Each row below holds a small network's activations on one input, seen along a few directions.
Each table varies a few parts of the input and shows all the possible inputs, shuffled.
A made-up example of a description, with smaller parts first: one of 5 places around a ring, together with either a single point or (one of 2 separate values, together with one of 4 places along a line) or one of 11 places along a line.
Shared parts are said once, and a part with two or three values counts as separate values.
In the rows, zero is written as 128.

Other details of the inputs vary at random and push rows far along three fixed directions, the same in every table; ignore that.

Rows:
r1: [119 138 107 113 115 126 127 103 126 132 101 154 157 141]
r2: [ 87 121 122 127 107 137 134 151 135 111 153 120 154 144]
r3: [107 115 146 157 114 129 135 166 154 135 148  79  92 142]
r4: [143 114 111 129 120 104 132 107 107 123  89 139 131 134]
r5: [169 140 117 118 139 125 119 121 123 137  95 140 119 110]
r6: [137 140 126 108 140 132 138 124 148 130  91 112  82 115]
r7: [135 116 128 127 125 108 128 113 122 125  85 131 130 125]
r8: [193 137 138 135 169 137 122 133 127 136 192 150 130  90]
r9: [107 112 157 138 113 137 129 154 130 121 142  81 114 142]
r10: [114 154 116 103 130 126 135  98 155 121 105 141 123 129]
r11: [164 133 131 117 141 122 113 112 127 133  94 139 129 110]
r12: [138  89  83 120 124 117 122 126  61 132 108 180 156 142]
r13: [114 146 116 111 125 136 134  86 155 136 107 140 120 128]
r14: [108 140 148 134 122 145 136 157  91 132 238 134 180 122]
r15: [198 151 142 152 165 132 108 134 146 120 188 120 130  88]
r16: [ 90 101 134 147 106 117 134 147 120 115 126  89 111 148]
r17: [ 60 105 111 124  94 121 136 131  63 131 164 161 166 157]
r18: [118 160 123 118 118 140 118 105 179 124  99 120 117 124]
r19: [134 121 134 119 135 115 136 102 136 112  91 129 106 115]
r20: [ 96  87 133 129  98 115 137 146  77 129 119 123 147 160]
r21: [137 120 127 117 134 129 106 114 138 118  87 123 109 126]
r22: [176 161 128 126 156 138 115 123 116 131 195 158 195 102]
r23: [ 94  75 107 143 103 100 140 152  56 127 142 145 160 165]
r24: [161 138 126 127 149 115 127 108 155 133 115 133  92 109]
r25: [146  98  95 129 122 104 123 110  97 136  94 167 136 146]
r26: [196 139 133 138 167 121 118 119 109 122 191 156 142  90]
r27: [121 123 180 140 145 146 136 179 111 138 217  91 139 103]
r28: [ 92 119 153 162 124 148 139 158 138 125 114  90  94 155]
r29: [166 151 143 119 150 130 119 124 161 146  95 107 105 108]
r30: [130 100 103 125 125 110 105 102  95 103  91 159 138 128]
r31: [167 138 126 135 147 133 112 121 177 131 107 122  91 108]
r32: [200 148 146 148 164 135 121 149 143 148 183 128 138  88]
r33: [124 158 123 116 118 134 122 114 184 116 102 122 116 132]
r34: [111 115  78 112 117 122 105  99  81 108 125 189 178 148]
r35: [103 112 142 133 119 140 159 168 129 136 147  96  97 132]
r36: [127 113 177 139 139 141 139 168  99 129 222  97 147 118]
r37: [ 91 119 151 131 118 139 129 165 149 135 119  67  90 145]
r38: [118 170 132 125 115 137 120 107 187 129 100 107 104 121]
r39: [135 111 101 118 125 128 109 121 103 119  91 147 117 131]
r40: [ 86 142 149 138 106 145 151 149 160 152 148  81 136 140]
r41: [ 93 101 124 140 106 137 134 165 123 127 119 105 103 142]
r42: [115 142 103 118 112 117 121  98 115 138 100 160 154 138]
r43: [121 139 100 110 117 113 126 111 123 127 101 162 157 144]
r44: [ 68 106 107 132  92 136 125 129  99 127 144 135 158 158]
r45: [112 121  94 101 120 116 129 100 114 112 112 183 152 141]
r46: [166 154 150 149 155 138 130 115 153 139  87 126 106 118]
r47: [143 156 118 104 136 126 126  99 153 121 122 163 133 123]
r48: [136 142 145 108 147 133 133 121 168 138  91 100  78 117]
r49: [186 159 129 125 153 134 115 123 125 128 189 167 194  97]
r50: [ 89 115 158 141 117 120 163 147 153 125 128  68  87 139]
r51: [ 88 123 156 151 131 143 160 152 131 128 117  94  89 151]
Description of these inputs: one of 3 separate values, together with either a single point or one of 6 places along a line or one of 10 places around a ring.
- Which other rows does r21 become when the place on the ring of 10 takes its other values? List them by row number. => r3, r9, r15, r16, r30, r31, r37, r39, r41
- Which other rows does r22 become when the place on the line of 6 takes its other values? List them by row number. => r1, r40, r42, r43, r49
- Which other rows does r45 become when the place on the line of 6 takes its other values? List them by row number. => r10, r13, r14, r17, r47

Rows:
r52: [106 155 184 112 138 135 175 141 173 153 130  76  93 114]
r53: [164 172 120 117 136 134 106  90 175 123  89 125 136 107]
r54: [ 57 109 126 127  88 132 123 155 109 127 117 109 157 165]
r55: [ 60 116 105 138  87 124 150 151 119 138 126 122 148 164]
r56: [140 160 127  94 136 140 104  79 181 111  69 135 102 112]
r57: [161 175 105 117 134 132 118 105 179 142 102 150 126 118]
r58: [199 139 153 160 170 148 113 157 101 133 208 133 165  96]
r59: [117  92 103 134 111 117 122 122  90 128  73 150 125 158]
r60: [120 123  84 112 121 125 126  93  97 115 132 189 152 132]
r61: [106 133 158 135 131 134 142 136 183 135 100  61  56 127]
r62: [127  92  94 115 123 105 113  98  81 115  89 174 119 132]
r63: [ 71  84 143 137 106 126 154 177 116 125 152  84 106 149]
r64: [131  93  87 107 128 100 121 108  85 105  90 176 121 139]
r65: [128 127 145 142 133 132 127 135  89 112 235 153 182 121]
r66: [182 142 125 132 150 124 107 100 157 139  85 126 106 112]
r67: [104 156 185 128 126 135 177 160 176 167 125  59 109 125]
r68: [155 170 110 103 141 137 120  92 179 129 112 157 105 113]
r69: [ 80  97 147 150  99 119 154 197 119 134 149  75 121 159]
r70: [152 137 138 129 156 136 127 117 149 119  99 122  86 114]
r71: [ 91 110  95 102 104 124 120  95  95 101  99 158 144 150]
r72: [130 125  98 131 115 107 115  95  99 117 116 179 177 143]
r73: [188 108 133 151 154 131 108 160  72 132 226 151 192 103]
r74: [213 158 165 157 165 143 109 147 149 145 201 105 140  73]
r75: [ 86  98 144 143 120 133 141 162  99 125 148 103 105 148]
- What is each input in this table made of? => one of 2 separate values, together with either a single point or one of 5 places along a line or one of 6 places along a line
- Changing only the choice among 2 separate values turns r64 into r69. The same change can be made to r56. Which row results? => r54
- Which other rows does r70 become when the place on the line of 6 takes its other values? List them by row number. => r61, r62, r63, r64, r75
- Which other rows does r74 become when the place on the line of 6 takes its other values? List them by row number. => r58, r59, r66, r69, r73
- Which other rows does r56 become when the place on the line of 5 takes its other values? List them by row number. => r60, r65, r68, r71

Rows:
r76: [165 130 131 126 148 121 113 110 138 112 138 131 118 103]
r77: [182 149 146 120 165 122 146 119 139 153 127 135 115  97]
r78: [181 148 156 125 166 120 144 112 138 147 125 129 121  97]
r79: [157 140 134 115 152 138 114 117 134 112 137 137 118 105]
r80: [161 165 126 119 142 132 123 109 160 135 140 142 134 105]
r81: [182 151 167 122 169 134 142 130 131 154 150 119 127  90]
r82: [177 148 148 146 154 146 106 138 140 135 156 116 133 101]
r83: [155 162 137 124 147 135 125  97 153 123 144 138 129 104]
r84: [142 120  78 116 118 102 108  68 129 118   7 175 119 151]
r85: [145 155 122 121 141 136 127 105 146 130 139 147 125 112]
r86: [ 87 111 144 136 111 129 147 166 153 128 140  74  86 138]
r87: [ 80 102 123 147  96 128 143 182  91 137 167 115 164 159]
r88: [ 77 117 155 135 112 132 152 157 153 114 132  78  90 144]
r89: [168 137 137 120 152 134 108 118 142 119 141 123 113  97]
r90: [176 143 125 144 148 134 112 125 146 135 131 133 122 109]
r91: [ 94 137 152 138 107 139 141 167 161 141 123  70 122 140]
r92: [ 72 132 158 125 115 148 150 155 153 127 139  79  95 141]
r93: [165 162 141 126 158 147 127 124 152 125 176 134 120  97]
r94: [131  93  97 123 133 123 115 133  47 108 180 191 169 132]
r95: [ 63  99 137 137 105 133 149 159  82 115 182 122 144 158]
r96: [ 89 140 155 129 106 138 144 158 168 143 131  73 122 137]
r97: [145 106 107 138 130 130 102 140  53 128 164 171 191 135]
r98: [126  80  72 136 113 112 107 133  19 124 148 207 200 160]
r99: [144 107  71 108 122 104 108  71 128 116  18 175  92 141]
r100: [ 96 115 157 152 113 130 142 159 157 127 131  65  91 138]
r101: [ 94 132 158 154 107 134 148 175 152 136 155  69 135 141]
r102: [145 136  73  95 119 105 115  64 152 126  23 180 120 136]
r103: [ 62 113 105 111  80 104 146 105 160 126  23 114 103 173]
r104: [ 51 117 107  99  84 116 145 104 155 130  24 117  95 171]
r105: [151 162 137 117 148 145 119 103 148 130 143 136 129 102]
r106: [ 40  79 111 130  78 112 145 151  51 121 158 147 178 179]
r107: [177 145 147 155 152 136 111 133 143 130 159 118 135 104]
r108: [146  92 110 135 133 128 100 135  47 118 173 168 170 127]
- What is each input in this table made of? => one of 3 separate values, together with either a single point or one of 10 places around a ring
- List by row number the other rows that have the choice among 3 separate values in common with r106. => r76, r78, r83, r84, r88, r95, r100, r101, r103, r107
- Which other rows does r99 become when the place on the ring of 10 takes its other values? List them by row number. => r80, r85, r86, r87, r90, r93, r94, r98, r102

Rows:
r109: [148 129  96 121 126 128  95  94 114 116  74 163 155 131]
r110: [141 123 124 133 130 134 101 108 140 125  78 119 110 130]
r111: [133 120 112 133 120 131 103 110 122 124  80 132 134 138]
r112: [126 120 102  96 124 113 115  80  79 122 104 193 158 135]
r113: [169 161 198 136 168 148 140 169 164 136 200  70 111  84]
r114: [126 124 114 135 110 114 123 108 171 127  60 105 102 137]
r115: [180 176 140 145 154 155 114 149 170 132 198 123 150  96]
r116: [120 149 168 132 130 144 129 134 228 128  53  43  40 123]
r117: [ 22 107 163 146  85 145 181 205 113 150 203  73 125 168]
r118: [185 138 133 132 161 134 112 119 115 108 204 143 149  83]
r119: [131 140 127 122 121 122 130 116 135 139  81 125 136 131]
r120: [120 120 110 104 121 108 131  87 110 127 109 170 143 132]
r121: [157  98  91 114 132 109  88  90  79 106  83 186 137 131]
r122: [161 184 201 154 152 164 139 172 189 156 187  48 133  88]
r123: [191 153 147 139 167 150 116 149 159 118 191 121 111  88]
r124: [ 65  67 131 160  85 118 138 186  76 128 178  95 149 167]
r125: [153  98  80 124 131 110 115 102  66 138  92 198 147 144]
r126: [ 56 124 141 129  96 136 169 174 136 148 147  96 125 165]
r127: [ 89 149 162 119 121 128 170 120 209 138  90  61  61 124]
r128: [197 154 152 143 161 135 111 131 117 148 174 129 166  90]
r129: [182 152 120 132 163 150 105 114 116 120 207 168 146  90]
r130: [105 159 146 105 117 127 143 111 186 136  74  97 101 134]
r131: [ 74  93 144 131 107 128 137 169 110 111 141  92 111 151]
r132: [126 132 143 125 124 119 132 116 163 146  54  93  86 134]
r133: [123 135 164 137 129 138 136 139 166 150  90  71  92 129]
r134: [179 163 150 148 148 146 102 143 138 128 186 113 164  93]
r135: [132 116  97 111 137 123 139 102  96 124 101 171 113 131]
r136: [185 157 172 154 154 135 134 153 161 156 192  84 145  88]
r137: [181 127 129 117 172 138 111 112  53 118 194 181 178  93]
r138: [ 60  58 135 152  87 110 154 187  46 143 177 109 164 172]
r139: [ 69 108 158 171 109 112 175 146 108 120 133 107 126 174]
r140: [ 52 119 153 145  84 131 156 184 169 130 149  52 124 158]
r141: [112 149 120 106 116 135 116  94 176 116  60 121 107 137]
r142: [130 154 113 131 116 123 128 116 201 131  52 105  89 130]
r143: [113 142 142 107 129 135 131 104 140 132 106 130 122 126]
r144: [184 139 139 137 162 136 114 147 133 115 198 134 129  92]
r145: [122 137 120 114 120 121 119  93 162 115 109 134 114 123]
r146: [151 118 106 122 133 121 110  93  92 137  73 164 153 132]
r147: [121 141 117 102 132 136 115  78 160 109  60 133  90 125]
r148: [119 132 121 106 133 134 121  94 157 105  59 118  81 127]
r149: [125 132  82 106 119 125 111  77 139 116  73 180 110 140]
r150: [124 118  98 105 118 112 118 102  83 126  92 181 174 144]
r151: [121 151 126 130 118 121 150 129 184 150  65 101 100 133]
r152: [103 127 111  97 115 123 127  94 118 126  70 156 141 148]
r153: [ 17  95 154 156  85 142 166 204 110 129 213  66 117 164]
r154: [123 148 104 116 119 134 123 113 162 124 103 142 117 139]
r155: [194 139 113 155 152 142  97 134 106 133 188 160 168 104]
r156: [ 55  87 109 127  92 115 151 168  45 137 183 157 186 174]
r157: [124 121 105 113 124 118 121  88 129 107 110 150 119 124]
r158: [182 162 130 153 147 151 112 150 147 134 188 127 154 100]
r159: [138 103  97 107 126 105 118  92 135 100  62 153  99 131]
r160: [139 136 113 126 118 121 106  96 159 126  43 119 105 134]
r161: [162 110  86 121 135 109 100  98 112 114  85 176 115 127]
r162: [142 113 131 121 132 108 137 118 135 132  91 124 105 126]
r163: [171 143 127 122 150 137  89 108  88 112 208 176 184  99]
r164: [157 106  92 117 139 113 121 106  89 131  88 185 122 134]
r165: [151 126 107 137 129 119 109 113 150 130  85 132 102 128]
r166: [ 81 104 131 149 102 118 154 170 113 154 125 100 129 158]
r167: [109 127 115 109 117 133 108  96 122 112 106 150 132 137]
r168: [165 163 173 125 169 157 128 129 138 134 198 116 138  84]
r169: [129 131 121 115 139 121 149 114 132 129 106 136  96 120]
r170: [130 135 152 133 136 122 149 147 176 146  99  88  73 123]
r171: [181 154 141 150 142 136 113 141 147 128 189 114 164  93]
r172: [184 154 158 179 167 131 123 116 127 104 200 143 155 108]
r173: [ 64 118 163 149  90 125 173 186 154 151 136  50 123 151]
r174: [ 76  84 145 126 107 113 165 167 106 126 137  98 115 152]
r175: [148 103 107 124 129 107 110 106 124 112  90 146 115 128]
r176: [120 131 103 116 117 114 139 122 125 138  99 155 145 142]
r177: [187 157 128 126 151 132 102 112 133 117 199 156 176  91]
r178: [ 66 104 149 123 111 126 159 157  96 128 140  95 115 147]
r179: [157 191 174 145 149 155 132 163 211 137 212  71 119  90]
r180: [170 178 161 131 152 149 108 134 165 124 198 110 151  90]
r181: [157 110  99 104 143 124  95  87 104  97  77 175 121 123]
r182: [ 59 114 152 122 107 130 157 149 107 133 144  97 117 148]
r183: [147  93 102 110 139 113 105  98  60 122  82 186 146 136]
r184: [139 120 138 120 136 117 126 122 124 133  90 124 108 127]
r185: [158 123  82 132 126 113 102  98 122 126  83 167 136 131]
r186: [121 151 145 147 122 140 136 140 232 143  63  55  42 132]
r187: [128 136  92 122 117 119 117 114 144 122  93 155 137 138]
r188: [ 51  57  93 139  93 129 141 172  15 109 194 160 162 173]
r189: [128 108  97 100 129 103 140  80 106 115  70 164 114 130]
r190: [ 44  76 124 137  80 113 159 183  53 136 184 126 193 176]
r191: [ 46 128 164 144  90 151 148 186 166 129 138  46 121 158]
r192: [178 133 159 124 170 142 118 141  97 124 188 138 150  95]
r193: [188 132 107 130 165 131 103 116  81 109 206 183 160  90]
r194: [170 174 174 133 158 155 125 146 156 143 187 103 162  91]
r195: [200 137 134 125 174 127 123 133 104 126 191 164 145  87]
r196: [133 139 112 129 122 127 141 127 142 146  88 134 127 137]
r197: [ 49  68 121 135  95 126 136 170  30 106 189 128 160 164]
r198: [122 155 162 139 120 135 128 132 229 136  54  40  48 126]
r199: [142 136  96 109 123 119  99  93 124 112  82 168 154 133]
r200: [ 63 113 144 123  94 119 162 155 126 139 146  99 140 157]
r201: [111 138 128 117 131 125 150 116 143 135 116 129  98 125]
r202: [127 115  93 128 118 116 133 113 118 146  62 154 123 150]
r203: [161 108  82 123 136 118  99  99 106 115  87 183 116 132]
r204: [183 154 166 155 161 137 130 161 151 157 194  98 128  92]
r205: [113 140 127 118 132 136 152 118 146 137 116 128  94 129]
r206: [120 146 127 113 128 123 142 108 152 138 112 139 110 126]
r207: [ 57  72  92 133  89 121 147 176  19 137 179 176 205 183]
r208: [ 67  84 102 119  99 121 121 125  47 106 146 161 156 159]
r209: [183 159 124 130 157 139 101 112 126 122 206 168 157  90]
r210: [128 122 130 119 137 129 149 138 144 130 104 124  86 131]
- What is each input in this table made of? => one of 2 separate values, together with either a single point or (one of 5 places along a line, together with one of 10 places around a ring)
- Changing only the choice among 2 separate values turns r187 into r176. The same change can be made to r177. Which row results? => r200
- Changing only the choice among 2 separate values turns r135 into r188. The same change can be made to r146. Which row results? => r111
- Changing only the choice among 2 separate values turns r202 into r155. The same change can be made to r183. Which row results? => r116
- Which other rows does r109 become when the choice among 2 separate values takes its other values? List them by row number. => r122
- Which other rows does r174 become when the place on the ring of 10 takes its other values? List them by row number. => r120, r127, r136, r138, r162, r173, r189, r190, r200
- Which other rows does r130 become when the choice among 2 separate values takes its other values? List them by row number. => r180
- Which other rows does r199 become when the place on the line of 5 takes its other values? List them by row number. => r115, r140, r187, r191
